A small network was shown many inputs. Here are its activations along a few directions, one row for each input.
Each table varies a few parts of the input and shows all the possible inputs, shuffled.
A made-up example of a description, with smaller parts first: ring(5) and (point or (values(2) and line(4)) or line(9)).
Shared parts are said once, and a part with two or three values counts as separate values.
In the rows, 128 means zero.

Other details of the inputs shift rows strongly along two fixed directions, in all tables alike. That doesn't count.
To show where, the next rows are all for the same input, with only those details redrawn:
[111 113 143 126 159 117 103 159 133 135 138 123 159 108]
[ 93 141 140  51 133 130 131 106 110 150 181 145 145 112]
[117 101 146 158 173 112  89 185 144 129 119 112 167 107]
[138 101  99 183 119 124 145  94 125 106 105 145 118 133]
[121 129  94 108  91 135 175  39 102 120 147 168 102 136]

A family of inputs:
r1: [155 108 103 217 133 136 120 114 128 118  70 129 122 121]
r2: [122 104 154 134 149 117  95 215 144 111 112 101 137 126]
r3: [136 114 158 145 144 139  97 212 141 130 111  95 136 111]
r4: [152 137  98 167  96 125 153 116 137  96  99 120 100 160]
r5: [123 126 141 130 161 139  94 153 126 151 130 119 149  98]
r6: [138 157  91  96  73 139 179  66 115 107 149 142  80 164]
r7: [108 153 144  59 128 150 124 102 108 169 170 147 144 102]
r8: [104 165 129  60 142 130 134 102 118 161 189 136 148 128]
r9: [111 113 143 126 159 117 103 159 133 135 138 123 159 108]
r10: [ 95 139 151  82 146 122 113 127 126 144 149 138 155 110]
r11: [156 131 103 171  94 129 155 119 144  96 107 125 103 162]
r12: [102 172 129  56 143 128 129  98 116 161 176 136 150 129]
r13: [136 115 163 144 139 138  94 209 146 132 106  97 142 113]
r14: [116 117 154 104 130 122 116 187 134 118 135 114 132 127]
r15: [156 115  97 221 140 120 132 114 148 112  91 129 135 150]
r16: [133 139  94 115  90 155 169  38  96 141 143 164  96 124]
r17: [130 155  81 113 105 136 171  34 107 129 152 157 104 154]
r18: [107 159 153  34 101 153 132 126 107 153 159 125 116 120]
r19: [117 103 146 156 177 113  81 184 142 127 116 110 165 109]
r20: [149 120 117 169  90 148 148 117 129 109  82 125  89 139]
r21: [145 121 104 186 118 142 138  86 124 126  88 143 112 122]
r22: [132 164  99  98  68 138 182  63 122 111 140 145  85 164]
r23: [139 110 109 160  90 124 151 120 127  91  88 132  93 153]
r24: [163 115 102 208 113 123 142 151 150  89  92 107 106 158]
r25: [127 127 154 108 131 144 105 181 129 136 128 104 126 116]
r26: [174 142 172  95 150 103 118 169 140 154 139  92 111 132]
r27: [159 159 164  81 163  99 114 111 120 177 168 116 134 117]
r28: [108 124 160 104 128 119 112 182 140 121 121 115 132 128]
r29: [ 90 148 141  47 133 128 125 102 108 150 168 144 148 114]
r30: [ 99 174 134  59 141 128 131  98 121 161 176 140 150 129]
r31: [143 104 114 163  87 127 152 123 133  91  96 138  96 153]
r32: [147  90 107 216 131 118 128 120 142 100  80 139 132 133]
- Describe the family of inputs behind these rows. => values(2) and (point or (values(3) and ring(5)))
- The inputs of r1 and r18 match in every part but the values(2) part. If r32 is changed in the same way as r1 into r18, which row does it become? => r31
- Change only the ring(5) part in r6. List by row number the other rows that result. => r4, r11, r22, r24
- Change only the values(2) part in r25. List by row number the other rows that result. => r5

A family of inputs:
r33: [132  99 125 205 178 106  92 174 154 119 100 108 173 127]
r34: [110 135 147  98 127 137 117 155 133 134 147 125 143 120]
r35: [132 151 122 114 103 132 147 107 126 125 129 129 110 143]
r36: [125 155 118  84 100 139 153  96 110 134 155 130 105 141]
r37: [142 141 150 110 167 121 107 125 127 176 148 125 146 113]
r38: [155 120 111 191 124 126 127 141 143 104  84 110 110 147]
r39: [144 117  89 167  87 143 160  89 119 101 105 145  94 152]
r40: [104 137 114  93 125 137 132  56 100 145 155 167 136  98]
r41: [164 116 101 224 154 125 125 108 136 132  85 121 130 130]
r42: [149 130 104 155 106 130 150 112 131 111 115 125 101 144]
r43: [139 125 160 148 192  92  84 192 154 147 133 100 168 122]
r44: [ 80 136 144  35 115 143 132 123 101 143 176 146 133 113]
r45: [ 80 138 153  38 111 142 134 119 108 140 175 148 136 108]
r46: [ 97 103 160 131 159 125  85 206 141 126 112 115 159 106]
r47: [ 95 118 141  97 119 134 125 139 121 127 130 137 139 117]
r48: [110 157 148  81 173 111 108 147 130 156 172 119 168 121]
r49: [164 123 116 150 105 124 151 111 128 113 114 124  95 143]
r50: [145 121 162 134 163 112  88 208 145 135 121  89 143 121]
r51: [143 120  93 166  87 144 160  85 123  99  97 147  95 153]
r52: [109 140 145  95 126 136 116 155 131 137 138 126 145 123]
r53: [169 125 110 167  89 126 162  88 128 104 105 131  82 148]
r54: [107  99 123 162 161 107 107 137 138 115 119 134 161 113]
r55: [144 127 169 135 160 110  87 208 151 135 112  91 149 119]
r56: [135  78 104 204 116 131 139 135 132  89  81 132 115 131]
r57: [123 130 114 111 101 141 152 107 124 121 139 141 116 133]
r58: [146 134 111 156 103 131 148 109 134 110 112 125 101 144]
r59: [144 150 112  77  84 136 171  63 107 130 142 147  76 154]
r60: [ 99 160 137  56 146 143 124  85 107 173 184 148 157 100]
- The inputs of r49 and r57 match in every part but one. If r53 is changed in the same way as r49 into r57, which row does it become? => r34
- Describe the family of inputs behind these rows. => line(4) and (values(2) or ring(5))
- Change only the ring(5) part in r36. List by row number the other rows that result. => r35, r38, r42, r58
- List by row number the other rows that have the line(4) part in common with r44. => r40, r45, r46, r47, r54, r56
- Change only the values(2) part in r33. List by row number the other rows that result. => r60

A family of inputs:
r61: [ 92 146 152  65 126 134 115 150 126 139 158 131 148 117]
r62: [135 128 112 145 124 130 143  86 127 127 127 143 128 134]
r63: [140 126 110 146 122 128 140  85 120 130 122 145 127 129]
r64: [110 146 152  73 154 127 106 123 114 161 159 130 152 104]
r65: [116 128 109 130 104 131 148 109 122 107 119 140 116 143]
r66: [125 120 119 131 102 139 148 106 120 120 114 144 115 131]
r67: [105 140 151  73 142 133 119 138 124 152 172 128 152 110]
r68: [117 106 163 137 173 122  77 217 144 142 123 101 167 103]
r69: [144 107 118 213 161 112 101 158 156 113  86 115 150 128]
r70: [148 125 119 118 100 123 155 104 121 111 130 133  95 148]
r71: [124 129 101 136 117 126 149  96 121 116 131 137 118 140]
r72: [123 170 151  73 147 131 115 137 126 168 164 118 142 124]
r73: [138  96 133 197 143 125 106 169 143 110  70 117 131 117]
r74: [130 118 116 130 114 136 139  99 112 125 120 141 105 125]
r75: [101 134 152  69 136 137 118 147 123 147 169 130 144 114]
r76: [167 117 124 214 147 125 109 176 152 118  83  95 126 132]
r77: [124 135 104 135 128 122 143  89 125 125 129 139 126 143]
r78: [163 112 126 199 139 130 109 180 150 110  83  96 121 136]
r79: [138 117 173 141 182 100  81 223 157 137 126  86 161 113]
r80: [126 124 108 132 105 136 144 104 121 112 128 143 113 137]
r81: [129 128 105 141 113 130 145  96 125 117 130 141 119 133]
r82: [106 139 152  71 146 130 110 133 112 158 161 127 144 100]
r83: [151 137 120 133 120 112 150  91 127 129 129 138 108 148]
r84: [140 143 118 126  94 142 147 113 126 120 116 124 100 145]
r85: [ 95 139 158  67 129 138 120 148 126 144 159 132 147 115]
r86: [122 124 102 129 109 132 148 104 117 109 130 139 113 143]
r87: [136 120 111 142 113 132 146  95 118 127 126 142 118 127]
r88: [139 129 125 119  92 122 152 109 127 111 121 130  99 147]
- The inputs of r83 and r88 match in every part but one. If r69 is changed in the same way as r83 into r88, which row does it become? => r61
- Describe the family of inputs behind these rows. => line(4) and (values(2) or line(5))
- Change only the line(5) part in r86. List by row number the other rows that result. => r68, r74, r75, r80
